A small network was shown many inputs. Here are its activations along a few directions, one row for each input.
In each table, some parts of the input vary, and every possible input appears once, in random order.
Descriptions start from the smaller parts, as in this example, which fits no table here: values(3) and (point or ring(9) or (ring(5) and line(6))).
Shared parts are said once, and a part with two or three values counts as separate values.
In the rows, zero is written as 128.

Other details of the inputs vary at random and push rows far along two fixed directions, the same in every table; ignore that.

Table:
R1: [131 122 102 133 168 136 134 137 100 147 134]
R2: [143 127 151 112 106 101 129 110 158 132 116]
R3: [130 159  86 128 153 181 151 158  91 119 128]
R4: [143 129 133 112  97 144 135 141 151  91 107]
R5: [140 151  80 120 155 183 139 163  98 123 120]
R6: [110 102  99 149 181 129 113 124  86 157 147]
R7: [118 117 156 132 103 116 122 121 146 113 127]
R8: [110 123 110 153 151 148 115 138  96 136 145]
R9: [125 118 105 131 173 131 134 132  95 147 132]
R10: [110 135  93 140 152 187 131 158  94 109 133]
R11: [127 107 147 133 118  95 108 104 143 144 131]
R12: [131 105 148 133 117  92 114 112 146 137 131]
R13: [141 118 149 126  98 103 115 115 156 123 123]
R14: [146 140 129 114  92 146 122 142 155 100 109]
R15: [113 118 149 141 116 108 105 116 136 139 141]
R16: [129 133 156 118 112  97 141 111 148 127 124]
R17: [155 180 113  98  56 232 160 197 167  24  83]
R18: [140 122 152 112 113  95 131 108 157 129 120]
R19: [119 123 155 132  98 119 116 117 150 120 128]
R20: [106 127 104 142 183 128 135 122  84 160 149]
R21: [109 131 103 143 176 125 126 124  82 170 153]
R22: [122 131 151 126 122  93 131 102 138 148 134]
R23: [132 135 155 121 109  97 140 114 152 130 128]
R24: [142 118 148 124 122  87 123 106 143 147 130]
Each input here is: line(4) and ring(6).
The inputs of R24 and R3 match in every part but the line(4) part. If R9 is changed in the same way as R24 into R3, which row does it become? -> R16
Change only the line(4) part in R17. List by row number the other rows that result. -> R1, R12, R23
A walk changes only the ring(6) part. It starts at R11 and steps to R14. List the rest of the walk in order. -> R13, R12, R4, R6
Change only the line(4) part in R18. List by row number the other rows that result. -> R6, R10, R20

Table:
R25: [141 106 132 134 118 101 105 119 134 135 129]
R26: [161 208  84  89 106 206 185 168 132  81  98]
R27: [130 117 164 144  91 105 123 119 163 111 136]
R28: [101 116 104 147 158 157 126 135 100 120 141]
R29: [104 125 121 138 152 119 109 107 110 162 147]
R30: [173 180 109  80  74 215 165 201 176  42  78]
R31: [136 102 132 129 120 100 104 113 135 135 127]
R32: [107 126 125 138 148 122 111 104 113 161 144]
R33: [146 117  99 129 177 104 136 110  83 163 137]
R34: [119 126 123 142 122 145 128 143 128 103 137]
R35: [129 135 146 142 112 106 113 115 141 149 143]
R36: [116 112 160 132 100 112 124 104 159 110 127]
R37: [100 136  66 157 197 194 131 176  39 142 148]
R38: [145 128 133 108 161  80 156 109 133 165 129]
R39: [132 149  62 117 176 214 147 191  90 109 117]
R40: [117 122 173 119  91  99 123 110 154 121 120]
R41: [166 139 174 102  62 111 137 136 205  97 102]
R42: [124 155 105 116 121 204 147 167 108  88 107]
R43: [161 131 127 124  88 144 123 145 151  99 109]
R44: [120 124 172 121  89  95 122 117 154 120 124]
R45: [144 113 145 113  90 109 113 110 160 112 107]
R46: [107 126 114 153 163 112 106 118  96 173 160]
R47: [119 120  95 126 180 155 130 145 100 145 129]
R48: [142 148 172 103  89  82 160 104 158 123 112]
R49: [113 115 141 156 141 111 116 127 102 156 147]
R50: [112 102 115 136 186 121 119 117 101 172 140]
R51: [134 102 137 127 117 107 108 102 139 136 119]
R52: [115 123 119 143 171 103 147 106  98 144 146]
R53: [109 106 146 144 123 104 116 113 138 123 144]
R54: [117 133 142 129 117 103 111 109 141 144 140]
The inputs of R52 and R33 match in every part but one. If R53 is changed in the same way as R52 into R33, which row does it become? -> R31
What is each input in this table made of? -> values(5) and (point or line(5))
Change only the values(5) part in R41. List by row number the other rows that result. -> R27, R35, R43, R49

Table:
R55: [148 159 107 106  97 191 174 168 136  47  97]
R56: [ 92 102 168 152 168  23 102  60 107 226 175]
R57: [133 175 122 142  90 200 145 190 128  65 122]
R58: [127 132 103 119 132 162 133 125 119 107 113]
R59: [169 117 164 112  79  87 114 123 185 125 108]
R60: [161 140  89 119 127 186 132 178 117 105 106]
R61: [114  86 141 155 153  47  84  60 107 203 159]
R62: [144 158 111 101 100 193 173 175 137  51  95]
R63: [142 127 161 101  92  98 123 104 186 118 110]
R64: [114 119  70 147 206 149 101 135  61 192 148]
R65: [131 177  86 123 133 194 157 154  92 104 125]
R66: [141 112 172 117  85  64  99  78 169 151 123]
R67: [ 67 108 123 169 173 129 111 109  86 169 165]
R68: [136 122 167  99  79 100 123  95 179 108 102]
R69: [171 120 156 116  85  87 116 123 187 123 118]
R70: [163 141  83 129 120 185 137 163 113  91 112]
R71: [130 107  94 136 178 137 126 141 105 137 137]
R72: [127 136 159 111  92 109 143  97 157 105 115]
R73: [134 118  90 119 163 176 137 164 100 108 116]
R74: [125 170  96 123 154 175 147 154  98 138 128]
R75: [139 126 167  96  87 100 122 105 186 118  99]
R76: [123  97  99 137 188 133 120 138  94 149 133]
R77: [105  82 145 158 188  52 122  87 110 190 167]
R78: [120 143 118 117 148 143 144 129 125 129 130]
R79: [149 132 145 106  89 115 114 112 163 135 112]
R80: [110 122  85 166 213 129 136 146  51 188 164]
R81: [ 96 105  81 140 214 150 112 125  59 177 146]
R82: [106 105  81 181 176 169  87 163  65 148 156]
R83: [143 126 178 102  79 100 151 124 183  92 104]
R84: [133 137 134 137 123 110 146 132 118 128 138]
R85: [116 144 102 132 102 179  98 154 126 104 126]
R86: [113 113 184 139  80 112 128 126 168  96 132]
R87: [140 117 110 119 133 157 137 147 121  95 110]
R88: [129 145 156  99  97 123 144 119 166 113 106]
R89: [145 152  75 122 153 180 122 158 107 134 125]
R90: [144 127 174 135 101  55 136 104 170 149 143]
R91: [137 118 184 141  91  40 132  86 158 140 142]
R92: [153 146 174 113  73  95 149 131 175 108 116]
R93: [109 156 174 135  75 112 115 114 162 117 140]
R94: [ 83  77  92 177 199 155  94 141  59 155 169]
R95: [127  99 189 122 110  47 130  93 171 144 129]
R96: [106 122 146 146 165  54 115  85 113 201 172]
R97: [114 131 149 119  68 154 114 131 177  87 107]
R98: [119  90 102 150 178 118 120 115  85 141 142]
R99: [145  99 129 143 136  95 107 115 120 152 135]
R100: [127 171 109 118 120 164 149 142 112 115 123]
R101: [134 180 104  89  99 216 170 169 134  57  88]
R102: [114 155  94 109 155 196 155 156  98 110 115]
What is each input in this table made of? -> values(2) and line(4) and (point or line(5))
The inputs of R79 and R81 match in every part but the line(4) part. If R59 is changed in the same way as R79 into R81, which row does it become? -> R76
The inputs of R96 and R78 match in every part but the line(4) part. If R57 is changed in the same way as R96 into R78, which row does it become? -> R86
Change only the values(2) part in R70. List by row number the other rows that result. -> R61
Change only the line(5) part in R96. List by row number the other rows that result. -> R56, R65, R74, R100
